Read these off the matrix that follows.
1) Find the largest entry in the last row.
2) Find the first entry in the row that holds the largest entry.
3) Find the smallest entry in the last row.
4) Find the largest entry.
5) Find the top-right entry.
6) Find the entry just left of 114.
7) Find the smallest entry in the first row.
8) Find the last entry, reading row by row.
[[139 140 131 140 122 115 116 143 135 136]
 [117 118 122 118 116 123 144 111 143 127]
 [119 111 144 118 120 144 143 112 139 129]
 [148 134 110 150 138 144 125 132 117 146]
 [117 121 120 126 119 120 137 121 128 119]
 [144 136 136 135 127 126 124 139 128 140]
 [148 138 109 148 148 146 124 141 107 143]
 [115 132 133 124 126 118 123 130 125 107]
 [118 117 108 117 137 110 140 118 117 114]
 [120 113 115 131 125 116 135 118 130 120]
 [147 126 109 148 147 146 141 126 109 144]
 [118 122 120 125 121 120 137 121 126 118]
 [115 116 109 113 135 111 142 118 116 110]
 [141 122 121 130 144 128 128 131 117 137]
 [133 129 134 131 134 131 127 132 117 133]
 [143 113 111 134 145 147 145 118 112 142]]
1) 147
2) 148
3) 111
4) 150
5) 136
6) 117
7) 115
8) 142

[[117 118 114 127 137 140 141 127 106 127 104]
 [135 117 122 109 120 124 141 122 130 115 123]
 [122 119 119 153 146 132 128 129 103 137 114]
 [124 112 122 118 141 124 141 122 114 119 110]
 [131 115 122 111 134 120 141 120 121 115 117]
 [123 116 115 116 123 135 144 124 121 119 111]
 [124 110 122 121 144 122 140 122 110 118 110]
 [136 126 113 157 119 144 125 135 122 143 131]
 [147 119 131 152 138 115 119 127 122 135 141]
 [124 110 122 120 144 121 139 122 111 118 109]
 [144 127 119 147 111 140 128 131 134 135 140]
 [138 116 123 113 120 122 140 123 134 116 127]
 [140 115 128 113 125 116 137 123 132 114 129]]
Counting starts at 1.
What is the entry at row 3, column 2?
A: 119
What is the entry at row 1, column 2?
A: 118
The entry directly above the largest entry -> 121
The top entry of the column that holds the smallest entry -> 106
The bottom-right entry -> 129
The entry in row 2 and column 1 is 135
The entry at row 1, column 3 is 114
What is the top-left entry?
A: 117
What is the entry just left of the largest entry?
A: 113
The top-right entry: 104
What is the bottom entry of the column that holds the largest entry?
A: 113
The entry just left of the smallest entry: 129
The entry at row 2, column 3 is 122
The entry directly below the centre entry: 144
What is the entry directly below 143?
A: 135
The entry at the centre: 122
What is the entry just left of 143?
A: 122
The entry directly below the largest entry -> 152
The bottom entry of the column that holds the smallest entry is 132
What is the entry directly above the centre entry?
A: 135
The top entry of the column that holds the largest entry -> 127
What is the entry in row 3 and column 1?
A: 122
What is the entry at row 3, column 3?
A: 119
The entry directly below the smallest entry: 114
The entry at row 2, column 2 -> 117

[[116 116 129 137 121]
 [130 131 137 108 120]
 [136 132 142 104 128]
 [126 117 110 154 115]
 [115 125 132 131 138]
 [130 127 141 118 131]
 [129 127 127 134 133]
 [126 127 137 114 120]
 [135 128 124 126 123]
 [119 116 126 140 120]]
Indices start at 1.
Which number is the entry just right of the largest entry? 115
Which number is the top-right entry? 121
The entry in row 1 and column 2: 116
Which number is the entry directly above 110? 142
The minimum: 104
Which number is the bottom entry of the column that holds the smallest entry? 140
The entry in row 3 and column 1 is 136
Which number is the entry directly below 138? 131
Which number is the bottom-left entry? 119
The entry directly below the smallest entry is 154
The entry just left of 123 -> 126
The entry in the top-left corner: 116
Which number is the entry at row 1, column 3? 129
The entry directly above 136 -> 130
The entry in the bottom-right corner: 120
The entry just right of 104 -> 128
The entry just right of 108 is 120
Which number is the entry directly above the smallest entry? 108

Read these off the grid that follows. Rows and columns are numbered from 1.
1) Which number is the entry in the top-left corner?
2) Which number is the smallest entry?
3) Which number is the bottom-left entry?
4) Which number is the entry in row 1 and column 2?
5) Which number is the entry just right of 117?
6) Which number is the entry directly above the largest entry?
7) Which number is the top-right entry?
8) Which number is the entry in row 3 and column 1?
[[128 141 106 128 123 111 116 150 107 120]
 [129 142 129 123 136 129 123 142 111 124]
 [127 143 127 120 139 129 121 144 113 122]
 [136 122 114 140 133 132 132 126 121 138]
 [115 119 120 135 121 123 140 121 120 115]
 [139 122 119 133 132 135 131 124 120 139]
 [144 130 128 142 123 134 120 132 137 145]
 [130 123 137 152 115 144 139 126 135 139]
 [140 125 115 134 136 131 130 126 117 140]]
1) 128
2) 106
3) 140
4) 141
5) 140
6) 142
7) 120
8) 127

[134 131 101 128 137 129 123 122 126 118 131 135 125]
What is the entry just left of 135?
A: 131
The entry just right of 135 -> 125

Questions about the grid below.
1) Give the bottom entry of the column that holds the largest entry.
2) Give the entry in the top-left corner.
3) Give the 3rd-last entry, reading row by row.
4) Give the last entry of the largest entry's row.
5) Give the bottom-right entry.
6) Give the first entry of the largest entry's row.
[[121 126 108 133 116 129 112 116]
 [127 126 116 132 120 133 113 116]
 [128 126 116 130 121 130 112 119]
 [114 121 115 128 115 123 114 121]
 [118 126 103 127 115 125 108 116]
 [114 122 106 131 115 132 113 113]
 [115 124 115 135 115 134 117 110]
 [128 128 113 128 123 128 113 117]
 [115 126 112 129 114 123 112 114]
 [122 125 114 133 118 133 115 114]
 [124 126 113 133 120 131 115 117]
 [114 123 108 133 114 128 115 116]
 [117 123 106 129 115 128 111 118]
 [119 124 103 130 115 130 109 116]]
1) 130
2) 121
3) 130
4) 110
5) 116
6) 115

Read these off the table that follows.
1) Give the top-right entry.
2) Give the second entry on the diagonal from the top-right corner.
3) Give the entry directly above the largest entry.
4) Give the first entry in reading order.
5) Give the entry just left of the smallest entry.
6) Give the 2nd largest entry.
7) Give the 3rd entry from the end, reading row by row.
8) Give the third entry on the main diagonal.
[[133 141 115 127]
 [132 137 123 124]
 [125 122 124 126]
 [119 103 109 127]
 [139 150 132 121]
 [132 133 143 127]
 [125 120 134 117]
 [134 133 121 123]
 [127 129 122 129]
 [131 124 121 121]
 [129 133 119 129]
 [130 129 112 122]]
1) 127
2) 123
3) 103
4) 133
5) 119
6) 143
7) 129
8) 124
